These are the activations of a small neural network, seen along a few directions. Each row is one input.
Each table varies a few parts of the input and shows all the possible inputs, shuffled.
Descriptions start from the smaller parts, as in this example, which fits no table here: one of 5 places around a ring, together with either a single point or one of 9 places around a ring or (one of 2 separate values, together with one of 6 places along a line).
Shared parts are said once, and a part with two or three values counts as separate values.

Other details of the inputs vary at random and push rows far along three fixed directions, the same in every table; ignore that.

A family of inputs:
x1: [ 6 -1  2  8  0  0 -1  0 12  0 -5  1 -3]
x2: [15  3  3 10  4 -1 -2  2  2  7 -3  0 -5]
x3: [-22  -9  -7 -33  -2  -6   6  -4   1  -1   5  -3  -1]
x4: [ -8  -4  -6 -15  -9  -3  -7 -10  -8   6  -3 -19   2]
x5: [ 7 -4 -2 19  5  0 -4  0  9  0 -1  0 -1]
x6: [-11 -12  -6   2  -1  -5 -12 -21  -6  -8   8 -23   7]
x7: [ 7  4 -1 15  9 -1  9  1  4 -2  8  6 -3]
x8: [ -5   0   1 -26   0  -1  14  15  16   6  -7  17  -9]
x9: [13  7  3 11  5  0 -1  0  2  4  1  1 -4]
x10: [ 3  4 -3 15  5  0  3 -2  9 -5  1  1  1]
x11: [ -4   8   0 -36  -5   2  18  22  15  10 -14  19 -12]
x12: [-13  -4  -6  -5  -5  -3  -6 -17  -6  -6   4 -20   6]
x13: [ 9  6 -1  9  5  2  7  7  1  3  3  6 -5]
x14: [11 -2  4 20 10 -5 -1 -7  5 -1  7  1 -2]
x15: [-11 -13  22   7  -9  19 -28  10 -60 -17   6  15  28]
x16: [ 5  8 -4  9  0  3  1  5  8  2 -5  1 -2]
x17: [  1  16  30  -3 -16  26  -8  30 -27 -13 -18  39  15]
x18: [-21   3  -8 -48  -9  -3  12   6   1   7  -5  -1  -5]
x19: [ 9 -1  2  7  1 -2  0 -1  9  3 -2  2 -2]
x20: [-22  -1  -7 -39  -5  -5  11  -1   0  -1   2  -3   0]
x21: [ 6 -1  2  9  3 -4  3 -5 10 -2  2  2 -1]
x22: [ 4 -3 -3 20  7 -2 -2 -5  9 -5  3  0  0]
x23: [ 8  4 -4  9  0  3 -1  7  8  5 -8  1 -3]
x24: [ -3 -13  -1   5   2  -7 -14 -17 -15   3   8 -19   4]
x25: [ -9  -4  -7 -13  -9  -2  -8 -10  -5   4  -5 -21   0]
x26: [12  3  3 19 10 -2  1 -6  4 -2  6  0  0]
x27: [ -9 -14  -7   8   5  -6  -7 -16 -15  -4  16 -16   5]
x28: [ 6 10  2 -2 -4  2  4  5  7  4 -5  4 -3]
x29: [10  3  0  9  4  1  6  9  1  7  0  5 -7]
x30: [ 6  6  2  5  1 -1  6 -2  9 -2  0  4  0]
Description of these inputs: one of 5 places around a ring, together with either a single point or one of 5 places along a line.
The inputs of x10 and x23 match in every part but the place on the ring of 5. If x26 is changed in the same way as x10 into x23, which row does it become?
> x2
Which other rows agree with x17 in the place on the ring of 5? List them by row number.
> x9, x13, x16, x18, x28
Which other rows does x15 become when the place on the ring of 5 takes its other values? List them by row number.
> x7, x13, x27, x29
Which other rows does x28 become when the place on the ring of 5 takes its other values? List them by row number.
> x4, x19, x21, x30
